A small network was shown many inputs. Here are its activations along a few directions, one row for each input.
Each table varies a few parts of the input and shows all the possible inputs, shuffled.
A made-up example of a description, with smaller parts first: one of 2 separate values, together with either a single point or one of 11 places along a line or (one of 4 places along a line, together with one of 8 places around a ring).
Shared parts are said once, and a part with two or three values counts as separate values.

Table:
x1: [  8  -2  27 -47   5 -15 -47  33  -6  -1  -9 -45  -6 -19 -18 -25  -9 -20
 -49]
x2: [ -9  -7  -4  -7   4   2  -1 -16 -13   3  10  -6   5 -18 -25 -32  -8   7
 -27]
x3: [-10   1  37 -37  28 -19 -15  27  -1  27 -16 -32 -12 -31  -7 -70  -4  -8
 -37]
x4: [  2  -3  -6 -12   4   6   4  21 -33  -2  -4 -16   4   3   1 -22  21  -5
 -17]
x5: [ -1   4 -25  14 -13   6  23   9  10   7   9   9 -12   4  14   4   0  -5
  26]
x6: [  4  11 -27  38 -12  10  35  -4  25 -13   8  46  -4  22  21  37  16   9
  62]
x7: [  0  -2 -13  12  -4  14  13  13  -7  -2  -5  -3  10  24  23  27   6  -6
  17]
x8: [-11  -6  31 -34  21  -8 -32  10   4  10  -4 -41  -1 -35 -25 -54 -15 -16
 -50]
x9: [ -7  -1   1 -10  12  -9  15   1 -19  21  -2   3  -4 -14  -6 -49   3  16
 -12]
x10: [ 11  -4 -14   5 -20   3  -9   0   3  -5   1   4   5  20   2  45 -15   1
   7]
x11: [ -7   4 -12  43  -4  17  20 -37  27 -15  10  45  17  22   3  50  -9  20
  45]
x12: [-10  -4 -10  18  -5  12   8 -25  12   5   9   7  10   4  -4  17 -24   7
   8]
x13: [  4  -2  -2  14 -13   0  -6 -35   3  -2   6   3   1   2   2  37 -12   0
   3]
x14: [ 13  -5  -8 -19 -11  -5 -16   9 -23  -7   3 -10  -1  -1 -19  -3  -1   3
 -27]
x15: [  7   5  -4  38 -13   5   7 -46  18 -22   5  40   7  20   9  69   2  13
  39]
x16: [ -1   0  29 -40  20  -4 -27  46 -14   5 -16 -51  -2 -14   0 -44  14 -29
 -41]
x17: [ -8   2  -4  15   3   1  26  -8   5  22  -2  16   1   7  16   0 -14  15
  24]
x18: [ 16   2 -16  28 -19   8   5 -13  19 -26   0  42  12  38   9  77   0  13
  42]
x19: [  2  -2  38 -37  13 -19 -46   0  -4   3  -5 -44 -10 -35 -18 -34  -4 -22
 -55]
x20: [ -5   8  -6  40   4   5  38 -20  20   1  -2  52   8  25  22  33   2  28
  62]
x21: [ -5   3  17 -39  12 -14 -18  42   2  12  -4 -39 -24 -32  -7 -67   9 -27
 -33]
x22: [  3   4 -15  37  -3  17  25   0   8 -24  -6  34  17  42  30  59  21   7
  54]
x23: [  5  -5   4 -10  -4  -9 -14 -25 -22  -3   7 -10  -5 -18 -19 -12   3   2
 -32]
x24: [ -1   1 -18 -11  -5  -4  12  17 -15   6   9  -4 -17 -16  -7 -45  17  -4
  -9]
Question: Changing only one part turns x11 into x12. The same change can be made to x20. Which row results?
Answer: x17
Question: What is each input in this table made of?
Answer: one of 4 places along a line, together with one of 6 places around a ring
Question: Which other rows does x14 become when the place on the ring of 6 takes its other values? List them by row number.
Answer: x2, x4, x9, x23, x24
Question: Start at x15 and move only the place on the line of 4, one step at a time. The first step leads to x13. Which rows follow, in order?
Answer: x23, x19
Question: Start at x1 and move only the place on the line of 4, one step at a time. The first step leads to x14. Which rows follow, in order?
Answer: x10, x18

Table:
x25: [-15   5 -34  27   2  11  61  17   4  23   3  31  -6  12  28 -24  10  14
  50]
x26: [  5   8 -19  19   1  12  34  31  -8 -11  -8  22   3  31  34  16  39   1
  46]
x27: [-11   7 -11  31   1  -2  36 -38  21  13  13  45  -8  -9  -1 -11  -5  26
  35]
x28: [-15   2  15 -13  16 -16   1 -17   6  19   9  -5 -17 -45 -21 -69  -7   5
 -22]
x29: [  5   2   6 -30  12  -3  -3  63 -25  -1 -17 -26  -6   4  13 -40  36 -18
 -15]
x30: [ 18  -6 -17  19 -29   8 -20 -36   7 -31  12  16  12  21 -12  80 -13   2
   5]
x31: [ -6  -6   3  27  -1   3   5 -63   4   0   7  29  20   5 -13  35 -28  31
   8]
x32: [ 11   5   1  15 -10  10 -10  13  21 -23  -8   8   9  35  23  70   4 -12
  33]
x33: [-15   3  -8 -20  15  -1  25  45 -12  32  -1 -20 -15 -20   5 -82   7  -5
  -9]
x34: [ 19  -9  10 -28 -20  -9 -57 -12 -13 -19   6 -35  -1 -11 -28  28 -15 -18
 -53]
x35: [ 14  -1  25 -32   1  -6 -45  42   5 -12 -18 -42   0   5   6  18   0 -33
 -27]
x36: [ -9 -10  28 -15  12  -8 -28 -45 -10   9   3 -22  10 -30 -33 -22 -27   6
 -53]
Question: What is each input in this table made of?
Answer: one of 2 separate values, together with one of 6 places around a ring
Question: Changing only the choice among 2 separate values turns x30 into x34. The same change can be made to x25. Which row results?
Answer: x33
Question: Which other rows does x32 become when the choice among 2 separate values takes its other values? List them by row number.
Answer: x35
